These are the activations of a small neural network, seen along a few directions. Each row is one input.
In each table, some parts of the input vary, and every possible input appears once, in random order.
A made-up example of a description, with smaller parts first: line(6) and (point or ring(11) or (values(3) and ring(5))).
Shared parts are said once, and a part with two or three values counts as separate values.

Other details of the inputs vary at random and push rows far along two fixed directions, the same in every table; ignore that.

A family of inputs:
r1: [-8  8 -1  3  5 -1 -3 -5  7 -4 -1]
r2: [-3 14  1  0 -3  0 -7 -5 -1  3 -3]
r3: [-4 11  1  0 -3  0 -7 -1 -4  5 -3]
r4: [-2 -4 -3 -7  3  1  6  2  1 -7  8]
r5: [-5  7  2  3  1  1  5 -9  2  7  0]
r6: [ 40 -48  -6   7  -3  -9 -31   9  27  19  -7]
r7: [-2 -6 -2 -5  3  3  5 10 -5 -3  8]
r8: [-7  2 -1 -1  3  3 -3 11 -2 -3  5]
r9: [-1 -2 -3 -8  2  1  6 -2  3 -8  9]
r10: [-5 12  0  3  2  2 -4 -4  3  3  1]
r11: [-6 -6 -1 -1  2  0 10  0 -2  1  5]
r12: [ 34 -40  -5  12  -3  -8 -38  14  26  21 -10]
r13: [-7 10  1  3  3  2 -4  0 -1  4  2]
r14: [  1  -1  -3 -11  -4  -1   3  -3   0  -7   4]
r15: [-3 -4 -2 -5 -4 -2  9 -5 -3 -1 -1]
r16: [-5 -5 -2 -2  2  0 11 -4  1 -1  4]
r17: [-11   4  -2   5   6   0  -2   7  -3   3  -1]
r18: [-2 -4 -2 -9 -3  1  3  9 -9 -2  5]
r19: [-8  6  0  3  0 -3 -5  3 -3  1 -5]
r20: [ 1 11  1 -6 -6  3 -9 -1 -1 -2  3]
r21: [ 38 -39  -3  13  -3  -9 -38  12  29  17 -11]
r22: [ 34 -42  -1  24   5 -11 -24   3  31  26 -15]
r23: [  4   3   0 -11  -6   2   1  -3  -4  -2   7]
r24: [-8  2  1  3 -2 -3  5 -3 -5  5 -7]
r25: [-4  5 -1 -5 -3  0 -6  3  0 -7  0]
r26: [-9  0 -1  3 -2 -2  5  1 -7  8 -7]
r27: [ 1 -1  1 -8  0  5  3  2 -3 -1 11]
r28: [-1  9  0 -3 -1  4 -6  0  3 -3  8]
r29: [ 79  34  72  55  22 -15  46  23 -17 -62 -44]
r30: [ 2  2  0 -9  0  4  3 -2  0 -3 11]
r31: [-1  8  1 -6 -6  4 -8  3 -4 -1  3]
r32: [-2  6  1 -3  0  5 -6  4  0 -1  8]
r33: [-7  2 -1 -2  2  2 -4  8  0 -6  6]
r34: [-3 -3 -2 -3  2  0 11 -7  4 -3  4]
r35: [-9  1 -1  4  4 -1  8 -6  3  3 -3]
r36: [-8  9 -1 -1 -1 -3 -5 -6  3 -2 -6]
r37: [ 1  0  2 -5 -6  1  6 -4 -7  5  1]
r38: [ 1  2  1 -6 -7  1  6 -8 -3  4  2]
r39: [ -3   8   2   0  -4   0   3 -10  -2   8  -5]
r40: [-4 -4 -1 -4 -4 -2  8 -1 -7  1  0]
r41: [  3   1   1 -11  -6   3   1   2  -7  -1   6]
r42: [ -1  -3 -13   5   7  13  -6  -5 -13 -10   2]
r43: [-1  1  1 -3 -1  3  9 -7  0  3  7]
r44: [-10   5  -1   5   5  -1  -3   4   0   0  -1]
r45: [-5  6 -2 -4  2  2 -3 -1  6 -9  5]
r46: [-10   0   0   6   4   0   8   2  -4   7  -2]
r47: [-1 -1  2 -2  0  3  9 -3 -3  4  6]
r48: [-5 -6 -1  1  3  1 10  4 -5  3  4]
r49: [-2 -2 -1 -6 -4 -2  9 -8  0 -3 -1]
r50: [ -7   3   0  -1  -2  -3   5 -11   1   2  -7]
r51: [-3 -5 -2 -7  2  2  4  6 -2 -5  9]
r52: [-4 -5 -1 -3 -3 -1  8  3 -9  4  0]
r53: [  0  -1 -13   2   2  11  -8  -6 -17  -9  -3]
r54: [-4  6  3  1 -4  0  3 -6 -5  9 -5]
r55: [-10   6  -2   3   6  -1  -2  -1   4  -1  -1]
r56: [ -8   2  -1   3   3  -2   7 -10   6   1  -2]
r57: [-6  5  2  4  1  2  6 -5 -1  9  0]
r58: [-9  5 -2  3  0 -2 -5  6 -6  4 -5]
r59: [-3  7 -1 -6 -4  0 -6 -2  2 -8  1]
r60: [-8  8 -2  1  0 -3 -5 -2  0 -1 -6]
r61: [  0  -3  -3 -10  -3  -1   3   1  -3  -6   4]
r62: [-6  4 -2 -3  3  2 -3  4  4 -8  5]
Description of these inputs: values(2) and (point or (ring(5) and ring(6))).
Q: Changing only the values(2) part turns r8 into r12. The same change can be made to r44. Which row results?
A: r19
Q: Changing only the values(2) part turns r17 into r58. The same change can be made to r7. Which row results?
A: r18
Q: A walk changes only the ring(5) part. It starts at r24 and steps to r40. List the rest of the walk in order.
A: r6, r21, r19
Q: Which other rows does r44 become when the ring(5) part takes its other values? List them by row number.
A: r11, r22, r33, r51
Q: Which other rows does r53 become when the values(2) part takes its other values? List them by row number.
A: r42
Q: A walk changes only the ring(6) part. It starts at r29 and steps to r50. List the rest of the walk in order.
A: r39, r54, r26, r24

A family of inputs:
r63: [ -1  -1  -2  -2   0   6   1  -3 -10   1   4]
r64: [-7  6  5 -3  2  1 -1 -4  3  4 -2]
r65: [-6  6 -3  0 -1  3 -1 -5  2  3 -5]
r66: [-5  0 -2 -6 -9 -2 -2  0 -1 -3  2]
r67: [-6 -2 -2 -6  0 -1  4  8 -2  1  5]
r68: [-2  5 -4 -9  0 -2  0 -2  1 -4  4]
r69: [-6  6  0 -3  0  3  0 -4  2  4 -5]
r70: [ 0  1 -3 -3  2  5  0 -3 -3  0  7]
r71: [-9  7 -4  5  4  0 -2 -3  1  1  0]
r72: [-4 -1  0 -2 -6  5 -1 -1 -5 -1  6]
r73: [-11   4   1   3   7  -4  -5  -3   2   0   0]
r74: [-5 -4 -3 -5  1  0  4  6 -4  1  3]
r75: [ 1  0 -1 -2 -1  4  1  0 -8  2  5]
r76: [-6 -5 -6 -4  4  4  3 -2 -4 -2  2]
r77: [-7  5  4 -4 -4  1  0 -1 -2  7 -5]
r78: [-1  4 -2 -4  2  4  0  0  0  1  9]
r79: [-4  0 -1 -2 -3  7 -1 -4  0 -3  7]
r80: [-6  6  2 -2 -4  2  1 -1 -3  5 -6]
r81: [-5  1  0 -3 -7  4 -1  1 -2  1  8]
r82: [-2  6 -2 -9 -1 -3  0  0  2 -4  6]
r83: [-6 -5 -1 -2 -2  2  4  4 -4 -5  1]
r84: [ 58 -41   2  35   6 -12 -35   6  40  20 -23]
r85: [-2  1 -5 -7  1  1  0 -7 -4 -4  1]
r86: [-4 -6 -4 -3  2  3  4  2 -8 -1  0]
r87: [-3 -1 -1 -5 -8 -1 -1 -2 -3 -5  0]
r88: [ 57 -44   4  36   5 -15 -36   9  36  22 -23]
r89: [-1  2 -1 -4 -1  3  0  2 -5  4  8]
r90: [ -6  -5   1   2  -3  -7  17 -13   1  13  -1]
r91: [-5  6 -1  2 -4  2  1 -2 -4  4 -7]
r92: [-2  1 -2 -5 -4  1 -1 -5  2 -8  1]
r93: [-7 -3 -1 -3  0  3  3  3  4 -6  4]
r94: [-2  3 -3 -9 -5 -5 -1  3 -2  1  4]
r95: [-4  0 -2 -5  3  0  4  6  3 -2  6]
r96: [-4  3 -1 -6 -5 -1 -1 -3  4 -7  3]
r97: [-6  7 -4  4 -3  1  0  0 -3  4 -5]
r98: [-2  2 -4 -8 -3 -4 -1  1 -4  0  3]
r99: [-1  2 -5 -8  1  0 -1 -5 -2 -4  2]
r100: [ 0  6  1 -4  1  2  1  2  2  1 10]
r101: [ 0  0 -4 -7 -3 -2 -1 -1 -6 -1  0]
r102: [-5 -4 -6 -5  4  3  3  1 -2 -2  3]
r103: [-4 -2 -4 -5  4  2  3  4  1 -2  5]
r104: [-7  7 -5  3  0  3 -1 -3  2  3 -3]
r105: [-1  0 -4 -3  2  7  0 -6 -5  0  6]
r106: [ 68  47  77  48  22  -8  60  37 -31 -82 -31]
r107: [-12   3   1   3   3  -6  -5  -1  -3   3  -1]
r108: [ 0 -1 -4 -6 -2 -1  0 -4 -8 -2 -1]
r109: [-9  7 -1  6  5 -2 -3 -3  1 -1 -1]
r110: [-7  5  2 -5 -1  2 -2 -4  3  6 -3]
r111: [ 46 -51  -1  19   2  -7 -30   7  38  16 -13]
r112: [-7  5  6 -3 -1  0 -1 -1 -2  6 -3]
r113: [-10   5  -1   6   2  -3  -3   0  -3   3  -2]
r114: [ -6   0   2   2   1  -5  20 -15   3   7   0]
r115: [-4  2  0 -2 -3  5 -1 -2  3 -2  9]
r116: [-4 -5 -4 -4  2  1  4  4 -7 -1  2]
r117: [-1  4  1 -4 -2  1  1  5 -3  4  9]
r118: [-7  6 -5  7 -2  0 -1  0 -3  4 -3]
Q: Changing only one part turns r73 into r107. The same change can be made to r71. Which row results?
A: r88
Q: Changing only one part turns r78 into r89. The same change can be made to r103. Which row results?
A: r74
Q: What is each input in this table made of?
A: values(2) and (point or line(9) or (values(3) and ring(6)))
Q: Which other rows does r82 become when the values(2) part takes its other values? List them by row number.
A: r94
Q: Which other rows does r63 become when the values(3) part takes its other values? List them by row number.
A: r86, r108
Q: Which other rows does r82 become when the values(3) part takes its other values? List them by row number.
A: r95, r100
Q: Which other rows does r81 become when the values(2) part takes its other values? List them by row number.
A: r115

A family of inputs:
r119: [-78  19 -36 -50 -18  17  -5 -18 -24  11  39]
r120: [-4  7  7  9  6 -2 -1  7  1  3 -6]
r121: [-2  4  5  7 -1 -7  3  2 -2  2 -9]
r122: [ 9  0  5 -7 -7  2 -2  8 -6 -8  4]
r123: [  7 -10   1  -2  -1   2   7   6 -11  -6   2]
r124: [  2   7   2   6   0   1   1 -11   1  -2 -12]
r125: [  0   4   4   7  -3  -6   4  -4  -1   1 -10]
r126: [  1   6   2   8  -4  -2   3  -7  -1  -1 -11]
r127: [  3   1   6  -4   0  -1   0   5  10 -14   5]
r128: [ 11   1   4 -12  -5   1   1   9  -2  -6   2]
r129: [  7   2  13   1  -2  -3  20 -13   5  12   2]
r130: [  5 -60 -32   1  -7 -14 -54  -6  44  60  -5]
r131: [-1  9  5  8  6  2 -3  3  1  2 -6]
r132: [ 9  5  3 -5  2  2 -5  3  0 -9  7]
r133: [-4  6  6  8  4 -6  1  5  1  3 -7]
r134: [ 5 -4 -4  3  5  0  9  3 -1 -8  5]
r135: [  6  -8   1   2   3   3   3   3 -10  -7   4]
r136: [ -1  -9   3   2   5   1  10   5   5 -11   3]
r137: [  9   5  -1  -3   0  -2  -1   3   4 -11   7]
r138: [ 1 10  4 10  3  5 -4  2  0  1 -4]
r139: [ 6 -5  0  0  8  4  5  2 -5 -6  5]
r140: [ 8 -8  0 -6  0  2 11  7 -7 -4  0]
r141: [ 2  9  1 11  0  5 -3  1 -3  2 -3]
r142: [  1   7   1   5   6  -2  -1 -13   2  -4 -12]
Q: What is each input in this table made of?
A: point or line(11) or (values(2) and line(6))
Q: A walk changes only the line(11) part. It starts at r141 and steps to r138. List the rest of the walk in order.
A: r131, r120, r133, r130, r121, r125, r126, r124, r142

A family of inputs:
r143: [-3 15  6 15  7  4  1 -2 -5 -8 -9]
r144: [-1 -2  9  6  2 -2 24 -2 -6 -5 -5]
r145: [-88 -18 -62 -54 -23  12 -24 -15  -1  43  43]
r146: [ -5  13   6  13   3  -1   1   1  -6  -9 -13]
r147: [  7   7  10  -4   2   7   7   9  -8 -10   5]
r148: [ -5  14   8   9   5  -4   5   1   2 -10  -9]
r149: [-2 15 12  4  3 -8  9 -1  2 -4 -8]
r150: [ 11   5   3  -5   2   2   8  -4  -7 -18   4]
r151: [ 0 18 11  6  6 -5  9 -3  3 -3 -4]
r152: [  9   6   5  -6  -5   2   8   5  -6 -16   1]
r153: [-82 -12 -55 -57 -22  18 -22 -26  -1  39  47]
r154: [  1  15  11   7  -2  -7   9  -2  -7   2 -11]
r155: [  6   3   2  -1  11   2   8   9 -11 -13   5]
r156: [-3 16  8 11  8  0  5 -2  4 -9 -5]
r157: [ 11   9   5  -4  -2   5   7   2  -5 -15   5]
r158: [ -1  14   8  11  -1  -3   5  -1 -12  -1 -15]
r159: [  9   3   3  -6  -1  -2   9  -1  -8 -19   0]
r160: [  6   3  10  -5  -3   1   7   6  -7 -16   6]
r161: [  5   4  10  -6  -1   4   7  12  -9 -12   1]
r162: [ 2  0  8  8  5  1 24 -5 -5 -4 -2]
r163: [ 65 -67  -7  30  -2 -18 -57  -2  57  56 -23]
r164: [ 54 -80 -21  16  -3 -10 -62  10  55  47  -1]
r165: [  4   0   2  -3   8  -2   9  13 -12 -15   1]
r166: [  1  16   8  13   3   2   4  -4 -11   1 -11]
Q: What is each input in this table made of?
A: values(2) and (point or ring(5) or line(6))
Q: Which other rows agree with r149 in the values(2) part? List them by row number.
A: r144, r145, r146, r148, r152, r154, r158, r159, r160, r161, r165
Q: Which other rows does r160 become when the values(2) part takes its other values? List them by row number.
A: r153
